Here are a small network's activations along a few directions, averaged over the inputs that share one value of a field.
Related values have similar rows: they may be neighbours, one step apart, or belong to one group.
In the rows, 500 means zero.
Strong random noise was added to every row along 2 fixed directions; ignore it. To show where, here is one row again and again, with new noise each time:
[540 515 437 499 647 494 666 667 353 524 388 370 519]
[529 546 538 578 613 515 617 606 536 488 557 444 533]
[532 561 508 540 651 480 671 646 487 518 507 427 539]
[534 490 498 573 575 559 564 590 454 467 489 404 508]


Field Dade:
s12: [348 377 451 680 205 661 110 285 502 452 476 532 429]
s10: [632 403 492 575 421 567 396 479 402 478 408 324 460]
s9: [644 545 295 430 602 359 553 596 481 565 624 674 536]
s6: [463 441 558 320 565 478 457 468 524 563 581 599 514]
s8: [502 614 423 296 546 292 506 675 364 632 405 572 537]
s5: [253 523 711 550 397 600 466 350 832 518 733 693 508]
s11: [574 666 613 322 592 356 697 528 361 491 455 440 397]
s3: [389 544 485 540 445 479 562 394 665 631 405 694 465]
s1: [441 420 640 522 351 580 388 380 542 315 506 529 432]
s2: [624 566 450 501 489 412 618 634 480 529 354 481 509]
s4: [634 315 188 540 522 549 320 409 281 490 434 372 562]
s7: [382 513 527 331 553 466 660 493 424 480 368 333 570]
The values of Dade form 5 separate groups.
Q: Which other values are in the same group as s10? Give them in the order they are listed.
A: s2
Q: Which other values are in the same group as s6? Give them in the order they are listed.
A: s8
Q: Which other values are in the same group as s1? Give them in the order they are listed.
A: s11, s7
Q: Which other values are in the same group as s4? Give them in the order they are listed.
A: s9
